A small network was shown many inputs. Here are its activations along a few directions, one row for each input.
Each table varies a few parts of the input and shows all the possible inputs, shuffled.
A made-up example of a description, with smaller parts first: line(4) and (point or line(11) or (values(3) and ring(8))).
Shared parts are said once, and a part with two or three values counts as separate values.
(in the rows, 128 means zero)

Other details of the inputs vary at random and push rows far along three fixed directions, the same in every table; ignore that.

A family of inputs:
R1: [127 140 102 146 132 149 127 148  90 164 111 115 120 115]
R2: [142 160 101 146 138 132 118 138 125 132 136 130 146  98]
R3: [107 153 130 138 130 155 103  97 139 100 122 133 161 139]
R4: [107 111 160 107  91 113 117  93 116 100 146 161 126 152]
R5: [124  99 138 107 121 123 104 106  91 156 133 137 103 156]
R6: [144 115 105 148 136 132 113 156  84 159 107 140  95 116]
R7: [ 91 122 148 119 117 148  99  78 102 133 129 146 128 148]
R8: [157 143 127 121 140 115 160 177 170 134 136  93 138 101]
R9: [128 163 130 133 143 134 153 132 163 112 135 108 174  98]
R10: [133  98 160  98 122 111 163 135 148 121 154 113 105 126]
R11: [131 146 130 144 123 114 122 121 139  98 126 131 143 117]
R12: [137 134 124 124 133 120 184 152 225 106 137 109 148 112]
R13: [127  92 166 102 122 119 161 150 157 120 133 115 104 125]
R14: [146 146  91 155 145 152 134 175 109 144 110 109 133 116]
R15: [158 103  83 150 129 125 133 148 106 175 112 146  90 137]
R16: [131 101 132 112 105 117 108 108  83 145 132 152 100 141]
R17: [128  89 142 111 134 106 166 133 193 128 143 132  97 147]
R18: [129 103 144 122 145 125 131 153 129 149 122 125  98 133]
R19: [145  96 162 115 138  92 151 156 151 135 135 110  86 143]
R20: [159 154  73 159 144 130 111 161  92 145  96 127 118 113]
R21: [ 98 115 170 103 125 129 127  76 131 113 148 145 139 147]
R22: [115 106 158 115 109 123 128 110 111 131 132 157 101 132]
R23: [138 152  90 147 133 132 122 165 106 147 119 106 149 118]
R24: [126 154 119 145 129 131 130 132 150  99 123 102 172 111]
R25: [114 124 123 139 104 153  94  92  79 117 119 162 125 146]
R26: [139 106 139 117 135 102 130 155 114 159 137 120  90 152]
R27: [115 162 144 130 125 130 128  92 153  95 139 143 172 107]
R28: [110 154 120 128 134 141 104  94 139  95 117 129 165 139]
R29: [112 155  98 137 119 152 106 100 110 101 107 121 171 128]
R30: [121 142 129 125 139 134 114 106 133 126 144 123 143 127]
Each input here is: values(3) and (point or ring(9)).
Changing only the values(3) part turns R19 into R24. The same change can be made to R5. Which row results? -> R8
Which other rows does R7 become when the values(3) part takes its other values? List them by row number. -> R1, R22
List by row number the other rows that have the values(3) part in common with R6. -> R2, R4, R11, R15, R16, R20, R22, R25, R27

A family of inputs:
R31: [103 147 183 115 114 123 103  81 179  85 141 154 156 116]
R32: [124 107 141 107 124  93 125 105  96 148 146 143 108 152]
R33: [122 109  96 157 132 151 108 108  91 137 110 157  97 144]
R34: [148 124 114 136 130 105 146 161  92 180 138 116 105 108]
R35: [174 154 114 143 164  93 124 195 153 164 127 122 107 102]
R36: [ 96 115 149 100 105 144 152  84 185  98 150 111 158 133]
R37: [142 119 120 149 134 131 115 144  80 125 114 137  94 126]
R38: [115 126 132 124 105 146 102 108  92 144 126 167 132 122]
R39: [119  87  98 130 118 122 127 115 101 163 129 131 115 166]
R40: [131 174 110 149 120 152 104 157 127 111 101 125 176 103]
R41: [133 133 145 144 148 122 151 171 204 121 132 126 118 117]
R42: [127 142 117 136 123 156 152 111 182  87 111 142 163 114]
R43: [127  82 133 121 113 138 147 146 132 151 113 148  92 144]
R44: [116 158 126 123 137 168 115 130 110 112 116 101 176 112]
R45: [ 91 139 153 136 121 138  97  75  90 124 140 154 146 131]
R46: [104 127  71 149  92 159  93  95  93 151 112 146 139 144]
R47: [131 124 172  85 142 112 136 135 159 101 147  95 127 144]
R48: [154 101  97 150 147 126 128 141 118 154  98 135  72 139]
R49: [108 151 147 122  98 132 127 128 163  79 129 127 174 107]
R50: [107 125 176 120 140 113 152 101 218  88 130 118 149 134]
R51: [107 131 141 135 139 134 153 125 157 123 118 128 131 139]
R52: [134  62 175  90 145  72 180 148 186 139 138 119  66 171]
R53: [ 94  88 115 116  87 153 126  59 116  94 121 166 130 149]
R54: [144 159 106 140 124 115 120 128 146  81 120 124 156 122]
R55: [107 139 157 102 104 135 142 106 155  87 152  96 167 119]
R56: [154  94 152 103 131  93 136 122 120 131 143 159  73 139]
R57: [157 179 125 137 129 113 171 141 204  93 149 122 165  72]
R58: [157 143  98 134 137 107 126 133 115 135 132 147 121 116]
R59: [118 132 176 106 139 129 122 101 149 123 148 120 131 119]
R60: [109 143 153 107 126 157 126  96 128 120 144 130 165 111]
R61: [104 144 142 148 130 136 103 109  95 106 122 126 154 131]
R62: [145 108 104 138 165 138 129 158 121 186 107  98  84 136]
R63: [143 109 149 115 163 135 180 180 170 153 125 101  85 129]
R64: [161 183  87 161 142 148 132 170 135 103  95 112 171  81]
R65: [127  79 143  94 106 127 121 116  72 144 147 112  99 167]
R66: [119  55 130 112 118 113 165 145 103 165 124 125  75 150]
R67: [127 121 123 126  88 130 127  98 103  96 131 138 131 130]
R68: [130 105 126 119 106 128 134 107  89 130 132 158 106 115]
R69: [108 160  76 146 126 174  84 123  56 137 108  99 173 111]
R70: [157 155 113 163 166 113 122 184 107 153  99  87 118 109]
R71: [105 137 111 135  80 144  89 100  82 118 128 139 151 136]
R72: [127 112 156 120 131 113 144 133  85 164 131 144  85 136]
R73: [117 117 157 110 109 107 133  89 124 123 162 140 145 141]
R74: [100 137 142 143 143 139 140 109 170 107 131 129 153 131]
R75: [112 132  88 148 127 144  81 104 122 143 109 150 136 161]
R76: [ 91 112 107 133  94 160 110  88 126 118 119 153 151 141]
R77: [122 152  93 134 138 155 131 114 178 124 136 102 185 129]
R78: [129 172 121 154 146 135 125 158 102 127 105 103 146 118]
R79: [118 158 136 139 153 149 111 118 117 138 144 119 148 105]
R80: [137  86 113 133 127 140 146 130  98 146 105 156  63 153]
R81: [ 98 132 135 101 118 137  93  65  96 127 154 138 151 148]
R82: [121  72 138 105  90 118 149  74 157  96 146 162 113 172]
R83: [117 158  79 172 137 158  78 117 122 145  96 135 152 129]
R84: [118 158 118 123 150 141  89  95 106 141 138 123 154 124]
R85: [135  83 184  85 132 117 157 164 101 141 135 105  60 151]
R86: [129 162  92 151 126 145 104 143 104 153 124 141 154  89]
R87: [110 141 192 115 121 117 130 111 194  88 158 154 147 109]
R88: [130 164 115 141 112 125 121 129 136 135 141 138 152  98]
R89: [116 159 126 142 130 140 125 140 106 114 108 111 166 111]
R90: [141 103 152 114 115  91 171 165 119 136 139  99  95 126]
R91: [107  93 156  97 124 152 158 114 154 125 130 121 124 143]
R92: [117 121 157 119 106 132 113 135 102 118 118 146 107 142]
R93: [126 118 185 115 116 106 118 135 156  99 125 129 109 136]
R94: [163 144  81 156 144 123 148 187 193 154 125 112 140 121]
R95: [132 111 149 112 103 115 153 129 142  76 129 132 126 118]
R96: [175 128  74 158 132 122 124 167  89 141 119 123 119 125]
R97: [128 140 162 114 142 133 122 130 150 105 129  94 142 120]
R98: [158 143  81 142 153 136 118 154  87 188 142 105 135 113]
R99: [141 168 120 143 118 121 117 150 175  96 137 115 182 115]
R100: [101 107 103 118 121 165 127 108 118 139 124 117 140 131]
R101: [113 125 105 138 117 130 146 117 141 133 125 120 148 132]
R102: [119  83 181  77 118 115 167 124 141 132 168 123  99 119]
R103: [132 179 146 148 161 115 129 130 177 114 131 111 170  89]
R104: [139 116 141 129 129 117 124 159  91 171 125 153  74 126]
R105: [107 130  90 139 111 141  96  97 137 129 120 151 147 159]
R106: [109 154 156 125 139 150 113 120 141  95 136 104 161 117]
R107: [146 101 186  99 136  93 188 167 154 145 147 127  94 114]
R108: [131  86 182  92 121  87 184 147 146 139 160 128  93 116]
R109: [136 134 119 142 130 133  93  96  88 128 118 156 114 119]
R110: [112 147 169 106 137 143 139 108 144 119 149 129 142 118]
R111: [135 168 134 129 143  96 143 148 175  89 131  93 176 117]
R112: [143 132 115 135 130 115  89 160  93 145 112 128 108 145]
R113: [157 119  64 136 169 131 132 177 112 195 114  92  97 144]
R114: [108  89 103 123  83 144 127  64 105 116 127 164 111 155]
R115: [167 156 105 147 140 112 132 178 155 153 144 124 142  99]
R116: [149 118 150 131 139 113 146 139 134 126 139 152  92 107]
R117: [168 125 140 119 130  95 165 142 173 114 155 137 118 108]
R118: [180 132 120 133 155  92 142 187 143 121 116 111  94 121]
R119: [160 152 120 132 140 131 154 152 148 127 124 141 137  83]
R120: [136 121 149 124 118 124 141 131 112  98 112 138 102 133]
R121: [138 146  95 170 138 142  85 171  64 159 103 128 112 120]
R122: [157 145  89 141 145 113 157 146 203 106 124 123 137 125]
R123: [117 152 101 144 135 129  78 113  67 131 107 116 153 146]
R124: [122 131 137 137 116 134  95  87 108  83 110 143 134 133]
R125: [ 82  71 154 104  99 145 132  77  97 129 121 155 114 167]
R126: [144 107 125 117 121 101 110 140  93 166 137 156  83 144]
R127: [150 135 120 132 162  95 125 155 102 173 128 118 105 124]
R128: [101 132  84 143 131 136 104  94 112 138 116 132 157 158]
R129: [122 140 105 117 133 140  96 119  79 131 128 102 143 149]
R130: [ 95  84 142  91 126 142 107  72 113 137 133 133 109 189]
R131: [166 168 108 157 160 130 143 169 134 139 114 135 120  85]
R132: [116  86 142 122 145 147 137 131 118 157 132 119  84 153]
R133: [164 144 123 131 138  90 140 200 164 128 127 108 117 123]
R134: [140  95 119 118 134 114 133 110 155 117 122 144  94 159]
R135: [102 137 108 151 120 161 105 111 122 132 104 152 130 143]
R136: [ 97 141 162  98 101 140 133  69 155 101 171 125 172 112]
R137: [128 123 110 139 122 123 131 159  76 147 111 107 126 117]
R138: [143 166 116 148 136 110 137 161 152 112 133  92 177 112]
What do these inputs look like to the network? -> values(3) and line(4) and ring(9)
Changing only the line(4) part turns R53 into R76. The same change can be made to R68. Which row results? -> R86
Changing only the line(4) part turns R94 into R77. The same change can be made to R126. Which row results? -> R81
Changing only the line(4) part turns R102 into R108. The same change can be made to R69. Which row results? -> R137
Which other rows does R134 become when the ring(9) part takes its other values? List them by row number. -> R33, R42, R48, R53, R80, R82, R114, R122
Which other rows does R64 become when the ring(9) part takes its other values? List them by row number. -> R37, R54, R67, R95, R96, R118, R120, R124
Start at R56 and move only the line(4) part, one step at a time. The first step leads to R35. Which rows follow, in order? -> R127, R84
Which other rows does R132 become when the values(3) part takes its other values? List them by row number. -> R79, R106
Which other rows does R34 become when the values(3) part takes its other values? List them by row number. -> R90, R101
